These are the activations of a small neural network, seen along a few directions. Each row is one input.
Each table varies a few parts of the input and shows all the possible inputs, shuffled.
A made-up example of a description, with smaller parts first: line(4) and (point or line(11) or (values(3) and ring(8))).
Shared parts are said once, and a part with two or three values counts as separate values.
In the rows, zero is written as 128.

Other details of the inputs shift rows strongly along two fixed directions, in all tables alike. That doesn't count.

Table:
x1: [133  33 155 147 230  89 106 100 108 182  85]
x2: [131 148 128 136 147 125 152 129 183 161 131]
x3: [157 159 113 130 123 105 122 154 160 164 127]
x4: [ 83 152 139  93 113 167 146 115 121  84 116]
x5: [ 99 139 143 104 109 170 143 110 123  73 138]
x6: [144 162 114 141 139 116 147 139 155 167 127]
x7: [ 72 145 139 102  99 139 117 101 102  87 179]
x8: [146 150 139 160 143 120 149 130 162 159 147]
x9: [111 153 117  95  81 157 120 138 100  89 115]
x10: [119  12 120 107 159 128  78 115  58  89  76]
x11: [165  29 136 150 198  73  77 126  92 184  84]
x12: [ 97  29 131  99 182 130  96 103  58  96  65]
x13: [135 152 117 149 123  82 116 128 141 166 192]
x14: [155  23 132 152 223  88  97 111 112 167  95]
x15: [153 149 133 164 134 116 144 137 156 159 147]
x16: [ 96 141 122 109  71 128  99 121  84  86 180]
x17: [128 153 123 146 132  87 121 121 147 166 192]
x18: [147 154 142 157 134 109 151 133 148 168 144]
x19: [122 137 127 110  83 158 126 130 107  71 140]
x20: [ 93 157 129 106 106 162 145 114 105  84 115]
x21: [163 151 134 153 116 108 125 148 151 167 141]
x22: [104 141 147 124  89 161 144 122  97  83 134]
x23: [157 151 106 131 119 107 123 156 166 163 129]
x24: [ 97 142 153 120  98 165 149 115 103  83 134]
x25: [105 152 120 101  89 160 131 133 100  88 116]
x26: [102 136 129 106  98 166 145 120 119  74 132]
x27: [156 150 137 159 123 111 137 144 152 166 143]
x28: [150 150 109 137 126 110 134 152 166 162 131]
x29: [141 146 120 141 138 120 152 135 174 159 134]
x30: [ 92 138 136 100 107 171 145 114 129  77 129]
x31: [159 149 130 161 125 114 133 145 155 160 145]
x32: [165 146 124 153 127 113 132 145 161 154 149]
x33: [ 92 142 125 100 100 163 147 124 118  81 122]
x34: [167 144 109 138 117 109 121 153 168 158 139]
x35: [157 165 110 137 124 106 122 146 153 167 122]
x36: [144 159 118 138 138 111 145 141 160 161 129]
x37: [103 136 122 108  87 162 143 127 114  79 124]
x38: [117  14 134 118 171 132  88 103  51  85  85]
x39: [166 149 128 156 118 111 121 149 155 161 144]
x40: [109 138 135 109 100 164 143 116 114  71 141]
x41: [ 99 157 123 109  97 158 140 120  99  84 115]
x42: [150 165 113 143 132 109 133 141 153 165 123]
x43: [126 153 125 131 151 122 151 132 181 162 129]
x44: [148 151 111 142 107  76  92 140 140 171 189]
x45: [116 137 116  99  71 157 120 140 114  81 122]
x46: [132 154 153 151 149 123 154 123 168 166 141]
x47: [175 146 116 142 119 107 119 149 162 155 148]
x48: [103  20 119 103 169 128  92 111  58  94  67]
x49: [116 137 129 113  91 160 138 122 108  71 141]
x50: [154 154 139 154 126 108 140 141 147 169 142]
x51: [135 152 147 154 151 126 150 124 172 161 144]
x52: [126 137 129 110  75 158 116 136 106  74 137]
x53: [ 83 159 137 100 114 168 146 108 114  86 112]
x54: [159  22 111 142 201  81  85 130 114 175  78]
x55: [140 155 148 154 143 114 157 127 154 168 144]
x56: [141  41 120 138 226  89 102 114 106 181  72]
x57: [ 82 155 136  95 114 172 148 113 116  90 114]
x58: [154 144 115 146 132 114 144 140 168 155 142]
x59: [106 149 123  99  88 155 129 135 105  82 118]
x60: [100  17 148 109 187 142  94  91  67  87  82]
Description of these inputs: line(5) and (point or line(11)).
Changing only the line(5) part turns x18 into x1. The same change can be made to x6. Which row results? -> x57
Changing only the line(5) part turns x7 into x13. The same change can be made to x2. Which row results? -> x37
List by row number the other rows that have the line(5) part in common with x55. -> x8, x12, x14, x17, x20, x24, x26, x29, x33, x40, x56
Change only the line(11) part in x19. List by row number the other rows that result. -> x10, x25, x27, x28, x31, x32, x42, x50, x54, x59
Change only the line(11) part in x34. List by row number the other rows that result. -> x3, x9, x11, x21, x23, x35, x39, x45, x47, x52

Table:
x61: [117 111 138 125 132 133 121 119 109 118 122]
x62: [116 114 133 124 135 131 124 118 108 118 122]
x63: [131 211 120 127  49 135 138 148 150 114 191]
x64: [127 110 130 123 129 135 123 128 113 115 112]
x65: [111 111 131 120 137 133 124 117 115 115 123]
x66: [113 112 131 122 136 132 124 117 108 116 122]
x67: [125 219 129 126  68 155 166 144 164 116 159]
x68: [122 106 134 127 132 133 125 120 112 114 125]
x69: [119 112 126 114 134 136 123 124 120 115 112]
x70: [118 113 124 118 133 135 125 125 114 116 111]
x71: [163 130 123 160 181  82 132 134 184 206 139]
x72: [164 132 122 164 179  81 134 135 179 208 138]
x73: [122 116 126 121 132 133 124 126 112 118 110]
x74: [128 107 127 124 130 137 123 127 117 112 115]
x75: [120 114 125 119 132 135 124 124 112 116 110]
x76: [117 113 136 125 133 131 123 119 109 119 122]
x77: [123 107 134 127 133 134 123 120 115 113 127]
x78: [123 215 136 131  71 153 167 140 164 115 172]
x79: [187 129 105 163 150  65 104 154 167 207 148]
x80: [124 114 131 122 128 135 122 127 112 118 111]
x81: [118 112 125 116 134 135 124 124 118 115 111]
x82: [128 108 128 123 128 136 124 127 115 113 114]
Changing only one part turns x63 into x79. The same change can be made to x72. Which row results? -> x70
Describe the family of inputs behind these rows. -> values(2) and (point or line(10))
A walk changes only the line(10) part. It starts at x69 and steps to x81. List the rest of the walk in order. -> x70, x75, x73, x67, x80, x64, x82, x74

Table:
x83: [136 143 122 118 137 137 146 132 159 131 113]
x84: [134  42 107 135 190  82  76 117  95 157 101]
x85: [162  76 127 160 231  82 122 119 174 213 103]
x86: [161  76 134 158 236  78 127 117 170 212 111]
x87: [ 98 121 144 111  80 178 126 112  75  46 132]
x88: [168 219 122 164 113  97 146 156 211 204 175]
x89: [ 86 113 140 100  74 170 123 116  81  54 135]
x90: [171 204 120 169 106 100 158 161 218 198 180]
x91: [139  73 100 117 158  97  89 129  96 140 105]
x92: [166 124 134 161 180  69 116 131 163 212 146]
x93: [107 242 132 118  66 179 186 136 191  98 165]
x94: [ 91  88 146 103 101 152 119 111  73  65 132]
x95: [107  95 137 116 102 164 111 117  71  59 114]
x96: [127 142 131 143 148 126 148 128 149 154 112]
x97: [128  70 125 121 184 124 116 118 124 134  84]
x98: [116 247 107 115  39 152 160 152 165 103 186]
x99: [122 148 120 129 125 108 129 123 133 137 162]
x100: [ 73 130 152  99 109 177 152 105  80  64 115]
x101: [190 212 120 175 111 108 161 165 211 190 173]
x102: [104 107 129  87  94 153  98 125  67  70 104]
x103: [140  59 122 131 153 107  97 133 105 138 104]
x104: [141  47 125 132 200 100 110 119 101 159  60]
x105: [143 158 125 132 116 115 119 144 146 152 138]
x106: [131 154 112 137 124 108 126 128 146 152 158]
x107: [127 239 145 136  47 164 180 138 163  94 197]
x108: [157  29 118 132 177  89  85 133 100 156  88]
x109: [ 88 103 142  98 103 155 101 109  68  72 119]
x110: [132 154 127 138 138 129 154 136 152 152 113]
x111: [115 124 131 100  72 176 123 128  74  45 117]
x112: [ 80 103 144 105 126 168 136 104  78  77  97]
Changing only one part turns x96 into x100. The same change can be made to x88. Which row results? -> x92
Describe the family of inputs behind these rows. -> line(5) and (values(2) or line(4))
Change only the values(2) part in x104. List by row number the other rows that result. -> x83
List by row number the other rows that have the line(5) part in common with x89. -> x85, x87, x106, x109, x112

Table:
x113: [121 110 121 114 111 123  97 129  94 109 125]
x114: [156 189 109 139  86 124 147 155 179 141 168]
x115: [150 119 127 145 135 107 115 131 137 149 149]
x116: [154 110 116 137 160 103 116 140 134 170  93]
x117: [ 92 109 143 103 110 171 132 114  95  67 112]
x118: [131  86 139 140 141 113 107 120  92 129 127]
x119: [160 124 123 141 141 119 129 144 141 155 103]
x120: [143 199 103 128  83 122 144 153 175 141 169]
x121: [148 180 134 149 132 126 162 138 184 159 151]
x122: [112 184 133 127  78 137 142 131 125 114 167]
x123: [145  86 123 147 199  91 118 120 136 181 103]
x124: [ 95 113 141 107 109 170 135 113  94  69 112]
x125: [135 134 136 137 140 128 144 127 154 142 129]
x126: [132 120 128 136 168 111 131 122 143 159 119]
x127: [101 149 127 106  81 149 120 122 103  83 155]
x128: [ 93 131 141 105  98 176 143 113  95  61 119]
x129: [140  29 126 128 164 103  71 122  71 124  94]
x130: [125 141 128 134 143 124 140 126 147 147 126]
x131: [131 125 129 133 158 113 135 123 151 158 122]
x132: [ 97 123 133 107 124 150 132 118 112 100 117]
Changing only one part turns x121 into x126. The same change can be made to x125. Which row results? -> x131
Describe the family of inputs behind these rows. -> values(2) and (point or line(4) or ring(5))

Table:
x133: [104 164 135 112 107 168 159 122 130  91 123]
x134: [121 100 131 126 169 123 123 116 120 139 100]
x135: [176 247 120 169 100  98 173 159 232 204 199]
x136: [113 151 129 112  84 152 132 131 121  88 148]
x137: [125 153 124 120 102 136 130 132 127 117 138]
x138: [ 94 159 144 109  97 160 145 119 124  95 137]
x139: [118 126 125 123 144 138 147 123 139 127 110]
x140: [136  96 120 125 144 115 107 130 117 135 114]
x141: [121 150 129 129 102 134 134 130 122 114 147]
x142: [ 95 162 139 106  97 160 144 123 124  98 128]
x143: [189 156 111 175 162  74 132 153 201 224 146]
x144: [135  91 125 128 146 113 107 127 117 133 124]
x145: [134 122 125 133 122 127 119 129 126 124 135]
x146: [120  84 129 128 170 126 132 114 125 132 103]
x147: [112 163 127 115  85 148 136 131 116  97 140]
x148: [111 159 132 118  85 148 136 128 116  94 150]
x149: [125  91 136 131 173 129 131 113 122 132 104]
x150: [135 127 139 132 129 139 138 131 129 126 111]
x151: [113 156 124 107  84 151 132 135 121  91 139]
x152: [130  61 124 130 166 107  96 121  86 138  97]
x153: [129 132 123 130 121 123 125 132 119 130 129]
x154: [113 159 125 109  84 150 133 133 121  94 141]
x155: [134  91 126 128 147 112 107 124 114 133 124]
x156: [134  95 127 130 146 113 108 122 112 135 124]
x157: [132  96 128 136 145 113 112 125 108 137 125]
x158: [192 149 134 183 175  82 150 148 206 226 140]
x159: [ 97 161 140 112 104 163 150 117 126  90 136]
x160: [136  57 120 126 165 109  90 123  97 135  95]
x161: [135  51 125 130 167 108  90 119  97 133 104]
x162: [131 133 123 126 121 123 124 130 124 130 130]
Changing only one part turns x145 into x143. The same change can be made to x136. Which row results? -> x140
Describe the family of inputs behind these rows. -> values(2) and (point or line(4) or line(10))
A walk changes only the line(4) part. It starts at x138 and steps to x159. List the rest of the walk in order. -> x149, x146
